These are the activations of a small neural network, seen along a few directions. Each row is one input.
In each table, some parts of the input vary, and every possible input appears once, in random order.
Descriptions start from the smaller parts, as in this example, which fits no table here: one of 6 places along a line, together with either a single point or one of 11 places along a line or (one of 3 separate values, together with one of 8 places around a ring).
Shared parts are said once, and a part with two or three values counts as separate values.
(in the rows, 128 means zero)

Other details of the inputs vary at random and push rows far along three fixed directions, the same in every table; ignore that.

Rows:
x1: [ 84 124 122 144 137 160 172 141 127  87 102]
x2: [139 138 127 132 156 114 163  50 133  65 131]
x3: [163 176 156 112 146 140 113  54  64 179  77]
x4: [143 162 130 114 128  88 100 133 138 192 160]
x5: [100  77  87 125  98  97  78 237 159 148 194]
x6: [123 156 116 143 112 103 106 163 112 187 160]
x7: [153 151 141 128 123 111 104 159 134 179 142]
x8: [ 68  82 148 132 149 194 157 146 135  91  53]
x9: [127  71  90 135 101 101 128 147 168  69 204]
x10: [133 139  96 154 108  87 138  65 112  76 205]
x11: [162 165 130 129 129  69  93 116 123 189 175]
x12: [121 104 131 127 117 142 117 210 154 167 120]
x13: [177 204 182 113 139 151 125  91  97 202  59]
x14: [111 107 119 125 125 117  88 185 122 175 144]
x15: [123 169 118 126 112 116 110 150 112 192 146]
x16: [ 62  62 110 127 132 192 147 198 172  68  88]
x17: [112 105 123 112 118 133 115 179 124 137 120]
x18: [ 75  85 143 126 163 199 172 130 123  70  42]
x19: [159 128 127 113 120 115 129 132 122 142 135]
x20: [147 129 132 139 127 124 147  75 141  67 146]
x21: [137 107 104 130 129 104 146 110 156  49 181]
x22: [162 126 112 133 115  99 123  32 103  59 161]
x23: [150 155 149 140 149 119 158  19 122  89 114]
x24: [138 153 178 113 139 199 144 150 118 192  14]
Description of these inputs: one of 4 separate values, together with either a single point or one of 5 places along a line.
Question: The inputs of x24 and x19 match in every part but the choice among 4 separate values. If x3 is changed in the same way as x24 into x19, which row does it become?
Answer: x18
Question: Which other rows does x8 become when the place on the line of 5 takes its other values? List them by row number.
Answer: x9, x20, x22, x23
Question: Which other rows agree with x7 in the choice among 4 separate values? List them by row number.
Answer: x5, x6, x11, x12, x14

Rows:
x25: [125 125 137 125 141 165 140  92 102 105  75]
x26: [120 132 133 115 127 142 127 192 147 169 114]
x27: [143 133 151 130 133 159 152 103 128 104  82]
x28: [148 143 127 116 132 110 119 117 129 144 145]
x29: [146 142 126 115 122 128 111 111  90 151 119]
x30: [145 130 154 132 143 156 153  72 124  89  79]
x31: [160 119 114 124 113  76  97 108 134 123 196]
x32: [ 98 124 134 134 124 146 131 193 137 162 109]
x33: [ 99 107 133 135 123 146 132 168 149 134 111]
x34: [153 140 152 129 135 146 140  96 119 122  87]
x35: [153 139 155 129 140 147 140  85 118 119  82]
x36: [128 112 110 146 125 129 152  92 138  58 146]
x37: [145 167 146 130 124 119 122 109 100 175 117]
x38: [123 114 137 129 124 158 137 159 147 121 102]
x39: [101 101 106 146 131 131 145 120 148  66 155]
x40: [ 95 120 130 127 132 131 124 171 146 148 124]
x41: [141 151 134 134 132 105 115  99 107 154 140]
x42: [147 171 143 124 130 117 114 110 105 180 119]
x43: [106  96 121 143 134 140 149 107 149  66 128]
x44: [135 145 141 138 126 153 144 105 119 123  94]
x45: [114 123 138 117 141 146 141 150 148 131 103]
x46: [148 149 136 137 126 132 133  85 112 125 115]
x47: [114 113 127 138 126 133 132 138 140 118 126]
x48: [117 141 130 127 129 128 126 155 130 155 123]
x49: [117 139 140 135 149 152 148  94 124 106  92]
x50: [ 99 108 108 133 127 128 143 149 155  89 150]
x51: [125  99 126 131 132 127 128 130 150  95 136]
x52: [150 142 141 118 138 131 122  64  83 128  99]
x53: [ 83  98 107 135 128 143 140 183 166  97 143]
x54: [134 137 135 134 118 134 135 123 124 134 118]
x55: [101 114 124 137 128 129 127 164 140 135 135]
x56: [121 148 153 131 135 137 126 124 112 167  96]
x57: [140 159 132 120 120  98 103 137 115 187 149]
x58: [143 148 137 126 115 104  92 140 115 196 142]
x59: [123 140 138 141 135 150 159  97 119 100 101]
x60: [155 141 150 124 130 127 113 105 118 152 111]
x61: [ 90  97 104 134 131 116 127 167 161 102 165]
x62: [156 148 126 119 125 133 126  79  84 123 114]
x63: [161 157 133 122 138 119 142  87 116 123 125]
x64: [113 114 135 125 152 152 158 109 147  83  99]
x65: [141 117 110 127 131 115 122  66 103  83 148]
x66: [162 159 127 111 118  93 110 134 120 176 161]
x67: [115 108 138 124 120 151 121 193 154 151 107]
x68: [148 120  98 120 125  66 105 120 141 120 212]
x69: [114 146 142 129 134 151 141 155 127 153  91]
x70: [145 159 118 124 111  96 104 144 120 175 169]
x71: [118 116 149 122 122 152 123 187 147 162  92]
x72: [141 135 124 130 116  91  98 132 122 167 163]
x73: [140 129 124 118 125 116 107 119  97 148 131]
x74: [133 107 103 120 120 106 114 105 112  97 167]
x75: [ 89  98 109 136 136 136 145 155 160  83 141]
x76: [145 129 110 138 117  99 118  90 126 105 174]
x77: [125 121 127 119 126 150 135 125 106 117 102]
x78: [109 115 127 116 120 148 116 192 117 165 104]
x79: [ 87  94 109 138 122 125 131 174 157 106 159]
x80: [129  97  84 122 111  90 105 137 124  99 200]
x81: [106 102 119 115 118 138 114 182 125 145 125]
x82: [119 132 148 135 128 157 143 130 128 135  83]
x83: [116 117 111 149 133 142 164  85 135  46 138]
x84: [118 130 135 115 130 141 124 186 147 170 113]
x85: [132 119  90 136 110  73 109 130 135 112 218]
x86: [127 136 137 113 132 134 132 158 140 156 114]
x87: [120  94 122 134 129 142 138 130 157  76 132]
x88: [100 129 146 135 137 153 130 155 129 157  91]
x89: [127 142 132 140 132 138 142 101 117 116 117]
x90: [126 115 120 117 123 111  97 148 111 157 142]
x91: [135 148 119 126 115 103 119 141 125 152 161]
x92: [175 154 141 125 120 114 119 100 111 148 127]
x93: [143 124 111 128 140 114 150  83 138  70 155]
x94: [136 120 109 119 129  94 119 136 145 124 177]
x95: [165 162 139 115 137 104 114  87 110 161 133]
x96: [112 119 135 138 128 150 142 142 136 122 101]
Question: Describe the family of inputs behind these rows.
Answer: one of 3 separate values, together with one of 4 places along a line, together with either a single point or one of 5 places along a line
Question: The inputs of x84 and x93 match in every part but the choice among 3 separate values. If x83 is changed in the same way as x84 into x93, which row does it become?
Answer: x32
Question: The inputs of x26 and x63 match in every part but the choice among 3 separate values. If x65 is changed in the same way as x26 into x63, which row does it become?
Answer: x90
Question: Which other rows agree with x46 in the choice among 3 separate values and the place on the line of 4? List them by row number.
Answer: x29, x53, x67, x84, x89
Question: Which other rows agree with x81 in the choice among 3 separate values and the place on the line of 4? List them by row number.
Answer: x37, x50, x71, x82, x86
Question: A walk changes only the place on the line of 5. It starts at x95 and steps to x49. List the rest of the walk in order.
Answer: x88, x58, x60
Question: Which other rows does x36 become when the place on the line of 4 takes its other values? List them by row number.
Answer: x47, x72, x96
Question: Which other rows does x25 become when the choice among 3 separate values takes its other values? List them by row number.
Answer: x73, x74
Question: Which other rows does x51 become when the place on the line of 4 takes its other values? List them by row number.
Answer: x34, x35, x92
Question: Which other rows does x38 become when the choice among 3 separate values takes its other values? List them by row number.
Answer: x27, x92

Rows:
x97: [167 139 131 121 123 140 120  54  65 113 100]
x98: [150 126 139 102 124 117  80 119  84 183 111]
x99: [182 171 147 138 129 149 177  31 110  74  98]
x100: [ 89 100 120 125 131 112 106 188 145 159 151]
x101: [ 70  88 104 136 125 108 117 230 199 137 185]
x102: [102 126 116 137 108 126 119 184 122 156 142]
x103: [148 184 143 131 121 103 113 126 118 200 138]
x104: [143 134 167 104 149 158 110  83  76 162  42]
x105: [125 103 116 115 102 137  92 181 101 165 127]
x106: [ 94 100  93 158 131 134 175 107 176  14 168]
x107: [148 120 118 127 114 150 124  88  79  97 110]
x108: [123 156 121 138 106 113 119 170 140 169 162]
x109: [166 124 109 123 116  76 115 124 161 111 204]
x110: [ 84  46  96 128 126 165 137 149 140  37 122]
x111: [107 127 118 132 125 101 113 180 165 160 173]
x112: [ 96  93 107 146 143 136 161  86 138  33 139]
x113: [156 121 122 135 140 117 159  67 158  47 149]
x114: [ 73 112 147 139 144 186 158 162 130 124  52]
x115: [139 152 197 121 171 189 162 116 143 151   5]
x116: [139 103 127 123 138 155 138  52  94  59  92]
x117: [160 204 159 130 123 117 118 107 100 213 108]
x118: [167 167 158 118 120 124 120 146 129 195 109]
x119: [186 185 177 110 137 117 113 114 119 217  89]
x120: [ 71 109 152 135 153 184 156 159 134 128  49]
x121: [ 83 116  98 100 172 156 172 135 133  67 112]
x122: [123 145 127 130 124 102 110 160 150 176 160]
x123: [164 163  99 141 100  69 107  77  83 130 207]
x124: [150 144 141 121 110 122 123 175 148 176 131]
x125: [ 90  51 100 120 127 149 121 158 141  67 132]
x126: [160 163 150 120 110 125 123 160 132 191 119]
x127: [198 159 128 133 132  99 153  12 123  62 156]
x128: [114 165 190 132 176 181 159 108 134 165  19]
x129: [138 154 145 119 137  92  95 115  99 201 133]
x130: [155 105 100 126 122 121 123  45  88  54 149]
x131: [ 92 111 108 133 108 119 110 203 134 156 160]
x132: [119 134 114 135 110 103 110 155 114 160 162]
x133: [104 113 175 126 162 197 168 169 175 122  27]
x134: [178 174 104 136 116  51 107  54 117 132 223]
x135: [101 133 155 134 158 157 151 135 159 133  83]
x136: [102  82  87 144 141 102 146  77 145  20 191]
x137: [177 163 132 122 100 101 120 134 128 163 160]
x138: [182 135  92 122  90  84  86  82  66 125 195]
x139: [ 92 134 139 151 139 186 182 132 153  83  74]
x140: [ 94  58 100 105 113 118  81 211 141 143 159]
x141: [ 62  70  89 136 109 115 112 239 168 126 186]
Question: Describe the family of inputs behind these rows.
Answer: either a single point or (one of 4 places along a line, together with one of 11 places along a line)
Question: Which other rows does x118 become when the place on the line of 11 takes its other values? List them by row number.
Answer: x99, x109, x113, x115, x119, x124, x126, x127, x133, x137
